Each row below holds a small network's activations on one input, seen along a few directions.
In each table, some parts of the input vary, and every possible input appears once, in random order.
Descriptions start from the smaller parts, as in this example, which fits no table here: one of 5 places around a ring, together with either a single point or one of 9 places along a line or (one of 3 separate values, together with one of 6 places along a line).
Shared parts are said once, and a part with two or three values counts as separate values.
(in the rows, 128 means zero)

Other details of the inputs shift rows strongly along three fixed directions, in all tables alike. That doesn't count.

Rows:
x1: [113 116 132 110 105 129 147 153 142 122 134 122]
x2: [109 116 140 118 104 128 140 153 144 121 131 125]
x3: [139 123 140 126 131 125 119 115 119 149 135 130]
x4: [148 118 134 121 131 123 123 117 125 145 138 130]
x5: [142 139 137 125 139 124 126 119 126 131 130 141]
x6: [136 124 137 123 139 129 130 116 113 142 131 140]
x7: [109 133 124 121 119 133 147 150 142 113 136 128]
x8: [113 129 133 132 100 134 128 154 132 117 136 115]
x9: [138 144 136 125 142 126 128 117 120 136 127 136]
x10: [136 127 141 119 140 133 129 110 114 137 124 140]
x11: [143 131 126 122 130 111 118 115 124 138 124 138]
x12: [105 130 124 138 107 144 142 152 121 113 125 132]
x13: [144 124  92  59 168 141 177 111 168 103 135  26]
x14: [117 126 122 131 102 132 140 160 128 118 125 123]
x15: [114 127 120 153 122 115 109 129 122 141 129 145]
x16: [139 142 139 121 143 131 126 116 122 130 122 141]
x17: [100 137 136 128 116 133 138 153 139 113 133 131]
x18: [139 142 130 124 142 126 131 119 119 140 128 138]
x19: [ 89  84  86 237 178 139 110 146 186  99 107  83]
x20: [140 120 133 126 133 126 123 117 120 152 134 130]
x21: [146 138 137 126 130 119 117 122 131 142 134 134]
x22: [137 143 133 123 143 131 130 115 120 133 120 137]
x23: [115 132 126 118 111 126 145 155 146 121 129 125]
x24: [110 131 123 125 106 128 138 158 147 123 140 124]
x25: [145 141 143 125 135 119 120 123 126 141 122 138]
x26: [127 128 135 160 122 136 118 135 116 117 119 157]
x27: [137 134 125 118 132 113 121 115 119 143 122 131]
x28: [148 138 140 127 134 130 122 118 111 125 130 130]
x29: [ 97 127 119 123 110 129 137 143 135 109 129 140]
x30: [143 125 103  74 155 147 168 110 154  98 133  22]
x31: [132 135 131 116 113 131 100 103 123 140 134 148]
x32: [130 139 130 120 136 117 119 109 115 133 129 135]
x33: [132  94  85 216 207 140 116 106 162 109  97 109]
x34: [131 136 133 117 139 123 118 108 118 126 123 138]
x35: [181 116 112  56 179 132 158  78 146 139 126  37]
x36: [155 133 125 130 124 127 119 124 111 141 132 128]
x37: [152 124 101  64 144 142 171 117 154 110 128  23]
x38: [ 98 136 130 134 105 130 133 157 141 127 135 125]
x39: [134  86  83 238 191 138  99 115 149 121 102  92]
x40: [148 139 139 120 133 136 125 114 111 123 123 130]
x41: [ 97 130 125 123 107 119 134 147 137 120 126 120]
x42: [122 126 125 127 103 132 141 156 134 115 128 119]
x43: [149 131 129 125 120 146 105 108 121 133 132 130]
x44: [153 136 142 129 127 125 118 124 115 133 121 128]
x45: [139 135 135 120 133 112 113 114 123 136 122 132]
x46: [121 127 132 128 102 130 137 154 136 112 127 117]
x47: [136 136 133 124 128 112 106 113 122 141 133 134]
x48: [105 134 120 123 117 137 147 151 135 115 127 137]
x49: [137 124 146 122 141 127 124 113 119 133 133 136]
x50: [126 130 133 168 116 129 109 140 114 134 127 142]
x51: [131 136 134 119 138 117 116 111 119 128 130 134]
x52: [ 92 130 123 129 101 121 127 148 137 123 137 122]
x53: [118 126 129 128  98 132 132 153 137 115 138 113]
x54: [135 134 132 121 133 115 117 110 121 128 131 141]
x55: [114 125 116 150 134 123 119 125 121 125 118 154]
x56: [133 133 131 120 134 121 119 109 121 126 123 145]
x57: [ 99 125 123 123 101 119 127 148 146 116 139 118]
x58: [102 134 123 126 106 131 139 157 140 130 137 122]
x59: [100 135 122 126 118 139 147 150 136 118 125 132]
x60: [ 99 118 127 116 109 140 149 151 130 116 132 136]
x61: [154 134 130 129 133 130 128 118 112 126 131 135]
x62: [147 137 126 124 134 121 123 123 125 148 133 133]
x63: [127 126 124 167 127 132 120 139 111 124 124 152]
x64: [148 139 129 121 135 119 129 126 124 144 122 136]
x65: [133 135 121 119 135 115 122 113 115 134 130 141]
x66: [106 132 128 138 110 142 139 147 124 109 124 126]
x67: [127 130 135 168 119 127 114 142 115 131 115 147]
x68: [145 119 129 120 131 124 125 119 121 148 136 127]
x69: [147 121 134 118 133 122 130 121 120 146 125 135]
x70: [148 138 139 125 134 118 123 123 131 139 122 137]
x71: [143 142 137 128 136 120 124 123 124 144 120 135]
x72: [140 132 121 118 132 111 121 116 121 140 123 133]
x73: [ 97 127 119 119 109 124 138 146 137 110 137 130]
x74: [151 135 130 125 131 135 130 118 111 124 125 139]
x75: [118 116 141 150 128 133 122 129 123 126 123 162]
x76: [140 123 133 120 137 126 131 117 114 139 133 142]
x77: [ 99 111 129 123 100 150 125 136 145 120 140 125]
x78: [110 127 121 136 108 142 142 153 121 109 126 134]
x79: [142 132 132 121 129 110 115 114 127 135 123 135]
x80: [141 122 137 116 136 131 132 114 116 133 129 149]
x81: [101 120 138 125 106 131 142 153 137 126 128 124]
x82: [145 141 131 121 136 121 130 123 123 147 122 133]
x83: [ 89 127 116 129 113 131 137 145 132 114 125 133]
x84: [ 97 128 127 136 100 147 114 149 144 121 133 142]
x85: [102 117 138 116 110 134 144 147 140 112 140 126]
x86: [124  86  74 224 194 122  95 108 158 122 105  99]
x87: [ 97 119 130 122 112 141 147 148 130 121 130 135]
x88: [ 90 129 118 126 110 125 137 147 132 116 133 129]
x89: [105 117 132 115 111 134 148 148 136 116 141 132]
x90: [145 119 142 125 130 122 117 116 126 144 137 132]
x91: [141 121 144 124 132 124 116 117 124 144 136 128]
x92: [143 140 136 121 140 129 129 115 126 129 123 144]
x93: [158 132 129 129 124 126 119 122 116 137 135 127]
x94: [150 134 137 129 131 129 124 119 115 123 130 132]
x95: [136 126 143 122 139 128 128 112 115 138 132 136]
x96: [130 138 129 119 137 122 121 106 115 132 122 139]
x97: [145 137 131 132 130 132 128 121 105 133 128 135]
x98: [142 122 148 127 136 122 119 119 123 142 123 136]
x99: [142 132 124 123 126 111 113 113 123 142 136 137]
x100: [137 125 145 118 140 133 125 111 118 132 125 141]
Description of these inputs: one of 4 separate values, together with either a single point or (one of 4 places along a line, together with one of 6 places around a ring).
Changing only the choice among 4 separate values turns x13 into x65. The same change can be made to x21. Which row results?
> x57
Changing only the choice among 4 separate values turns x74 into x29. The same change can be made to x97. Which row results?
> x88
Which other rows does x60 become when the choice among 4 separate values takes its other values? List them by row number.
> x48, x55, x78
Which other rows does x7 become when the place on the ring of 6 takes its other values? List them by row number.
> x5, x9, x13, x17, x18

Rows:
x101: [ 65 112 101 178 173 148 149 137 158  73  99 130]
x102: [174 158 114 135 190 118 135  94 117 131  96 126]
x103: [182 131 134 131 165 116 124 107 130 167 124 108]
x104: [187 125 143 132 156 147 114  92 119 145 125 103]
x105: [127 163 129  82 116 155 167 137 121  85 128 107]
x106: [ 77 108  86 202 129 118 116 170 186 110 119  99]
x107: [192 111 124 138 164 152 125  92  95 136 123 112]
x108: [ 98 129 125  75 110 123 136 124 156 120 147 115]
x109: [186 123 145 135 157 128  98  87 122 135 121 104]
x110: [ 88 128 113  61 104 123 145 120 131 120 144 111]
x111: [ 99 105  99 190 126 141 105 147 166  94 125  96]
x112: [112 120 151  70 118 121 143 130 148 125 147 108]
x113: [112 139 115 167 108  99  96 137 103 154 120 174]
x114: [118 116 159 140 102 127 129 134  86 153 130 222]
x115: [126 128 113 173 110 123  89 121  98 129 125 154]
x116: [105 116 149  84 114 142 152 138 144 131 142 125]
x117: [122 158 176 144  66  92 103 171 100 163 141 209]
x118: [133 132 128  66  96 129 178 165 124 134 146 101]
What is each input in this table made of?
> one of 3 separate values, together with either a single point or one of 5 places along a line
Which other rows does x110 become when the choice among 3 separate values takes its other values? List them by row number.
> x113, x115
List by row number the other rows that have the choice among 3 separate values in common with x102.
> x103, x106, x113, x117, x118

Rows:
x119: [ 92 125 137 119  99 129 128 148 137 132 140 162]
x120: [119 125 135 113 106 147 147 155 137 129 138 112]
x121: [168 170 136  34 125 129 150 102 130 137 143  83]
x122: [157 153 151 169 144 106  92 102  55 172 109 242]
x123: [119 125 143 116 106 140 145 153 133 127 138 111]
x124: [132  96  99 152 194 136 120  88 167 124 119  78]
x125: [127 137 157  76 112 115 132 119 125 139 142 136]
x126: [ 85 112 128 156 144 136 138 137 134 110 116 157]
x127: [142 143 114 115 140 130 131 123 143 125 126 107]
x128: [186 125 108  85 178 143 126  61 131 130 130  57]
x129: [123 118 140 121 103 133 146 158 133 124 130 118]
x130: [ 87 101 101 200 138 118 117 153 147 116 115 118]
x131: [217 135 122 204 217 104  63  55 102 168  96 171]
x132: [ 92 119 116 173 116 120 118 151 132 129 123 136]
x133: [ 93 104 120 148 125 126 128 145 155 116 130 136]
x134: [ 94  98 112 203 133 137 106 144 143  99 116 121]
x135: [111 128 120 113  97 146 131 141 131 114 138 123]
x136: [163 164 193 105 105  99  85  94  67 188 140 235]
x137: [ 99 116 126 175 112 140 107 140 126 113 125 138]
x138: [121 145 150  72  65 128 138 145 106 118 147 138]
x139: [138 147 140  80 115 141 146 116  95 115 135 142]
x140: [ 99 114 113 169 114 112 123 153 131 125 120 138]
x141: [146 142 140  82  96 128 129 122 108 127 146 138]
x142: [138 117 122 115 129 144 148 139 143 129 132  98]
x143: [ 91 105 130 164 121 120 120 144 146 119 122 148]
x144: [118 113  94 147 150 128 131 123 147 128 126  90]
x145: [143 123 130 119 151 148 159 121 122 119 119 119]
x146: [184 147 109  79 198 134 154  71 133 115 112  69]
x147: [153 112 127 150 144 131 128 128 131 136 125 125]
x148: [136 141 125 145 147 126 116 120 137 126 119 114]
x149: [142 135 121 144 145 118 118 124 137 121 115 118]
x150: [117 149 133  74  75 111 147 154 112 138 149 145]
x151: [121 122 145 118 107 134 145 157 134 125 136 113]
x152: [124 125 100 110 129 126 142 130 140 131 132  96]
x153: [103 148 143 136  96 120 124 163 131 118 128 147]
Changing only one part turns x137 into x132. The same change can be made to x139. Which row results?
> x122
What is each input in this table made of?
> one of 5 separate values, together with either a single point or one of 6 places around a ring
Start at x129 and move only the place on the ring of 6, one step at a time. The first step leads to x151. Which rows follow, in order?
> x123, x120, x142, x147
Which other rows does x138 become when the choice among 5 separate values takes its other values? List them by row number.
> x129, x140, x143, x149
